Each row below is a small network's average activation on inputs in which a field has the value named, seen along a few directions.
Related values have similar rows: they may be neighbours, one step apart, or belong to one group.
In the rows, 500 means zero.
Strong random noise was added to every row along 8 fixed directions; ignore it. To show where, here is one row again and again, with new noise each time:
503  638  396  586  493  509  473  519  540  488  545  363  651  494  423  387  512  750  459  587  323  448
446  604  447  484  356  603  361  516  546  362  592  576  351  626  533  553  483  439  632  428  552  423
721  418  385  558  541  523  479  472  469  397  344  511  392  379  536  632  463  310  757  376  518  646
669  513  522  291  786  499  492  554  591  414  577  603  493  779  351  438  503  537  400  706  407  403
392  422  686  317  487  496  603  581  591  728  521  520  505  343  549  402  507  593  252  490  499  402
419  573  580  458  380  574  487  656  617  489  547  472  500  503  513  371  539  564  520  365  438  496
472  605  715  419  511  584  647  582  814  496  633  593  527  924  264  249  412  722  408  601  381  466
213  720  224  679  129  485  502  345  292  303  698  345  460  404  831  601  341  507  431  502  553  331
591  480  412  384  558  557  294  545  464  430  463  502  450  414  426  586  612  427  642  407  435  438
543  625  277  691  386  530  414  366  470  393  553  570  337  548  698  653  360  469  597  618  659  463


Values of NONI:
geta: 312  414  605  748  224  533  508  410  633  688  347  459  500  298  366  495  496  580  588  172  546  573
dozub: 464  758  428  770  385  619  302  609  596  376  672  572  447  774  664  491  585  570  568  527  670  520
tebef: 299  450  586  428  362  522  461  441  309  233  515  376  577  590  368  492  618  340  593  235  373  470
geg: 360  398  422  277  539  452  309  444  224  516  616  488  587  423  487  704  627  432  352  656  528  242
tusus: 536  533  627  435  635  497  274  836  592  694  516  586  503  430  619  386  685  516  530  535  497  526
kogo: 669  470  358  442  773  373  581  334  245  134  487  572  473  863  471  568  436  251  572  741  521  623
menok: 528  583  594  557  619  545  314  445  633  718  592  692  547  750  354  486  568  761  311  790  648  379
namag: 235  545  847  371  250  525  589  766  739  770  576  448  571  395  476  197  533  656  370  338  457  501
kunu: 262  856  244  554  282  668  157  550  404  220  732  480  387  688  596  560  620  442  704  325  575  327
mufez: 616  475  480  983  244  537  434  234  627  854  243  647  365  341  512  691  392  648  797  590  718  720
ligo: 168  559  547  402  312  473  599  749  502  535  614  322  570  272  707  327  587  573  308  305  512  447
The values of NONI form a ring.
A walk along NONI starts at menok and steps to its neighbour tebef. Put geta, geg, kogo, kunu in the order it reaches them.
Answer: kogo, geg, kunu, geta
Name the neighbours of tusus, in listed order.
Answer: namag, mufez

Values of VOBEK:
vusi: 316  486  553  503  400  496  659  372  555  486  589  413  572  623  344  478  416  609  348  442  395  354
gepi: 227  506  557  337  352  550  399  283  493  662  611  590  448  562  265  558  446  635  410  640  506  267
gasa: 406  496  657  445  460  521  548  540  549  564  570  490  568  665  348  458  539  592  477  500  369  468
mez: 528  586  525  522  455  471  632  578  534  567  516  457  569  392  598  323  431  582  418  547  506  596
sufo: 431  408  761  310  509  673  269  696  657  704  532  639  463  497  363  518  761  555  456  413  496  349
digid: 522  566  566  450  626  457  526  717  681  604  541  454  592  484  512  310  574  689  365  477  423  445
gamu: 566  615  470  620  585  433  660  671  631  613  524  426  609  455  636  307  435  717  398  653  431  565
buz: 512  600  427  695  475  501  372  515  497  596  421  384  630  302  543  403  616  683  431  476  509  533
febam: 516  663  685  614  435  609  524  750  828  569  589  657  460  799  539  299  486  679  610  601  511  639
kugek: 544  423  402  393  610  444  270  564  281  454  422  523  475  333  660  612  670  300  540  502  576  509
gigag: 381  386  479  478  457  477  366  332  337  667  460  473  530  243  535  636  584  561  306  569  603  346
nilo: 475  523  304  580  391  422  521  506  301  399  434  337  471  134  825  524  474  343  506  307  618  583
The values of VOBEK form a network in which each value has 3 neighbours.
Name the neighbours of vusi, in listed order.
Answer: sufo, digid, buz
Name the neighbours of febam, in listed order.
Answer: gepi, gasa, gamu
Each value of VOBEK is a pair of two hidden parts, and every pair occurs once (2 first parts, 6 second parts).
kugek and gigag share the first part; kugek and gasa share the second. Which value has the first part of gasa and the second part of gigag?
Answer: sufo
febam and digid share the first part; febam and gepi share the second. Which value has the first part of gepi and the second part of digid?
Answer: nilo
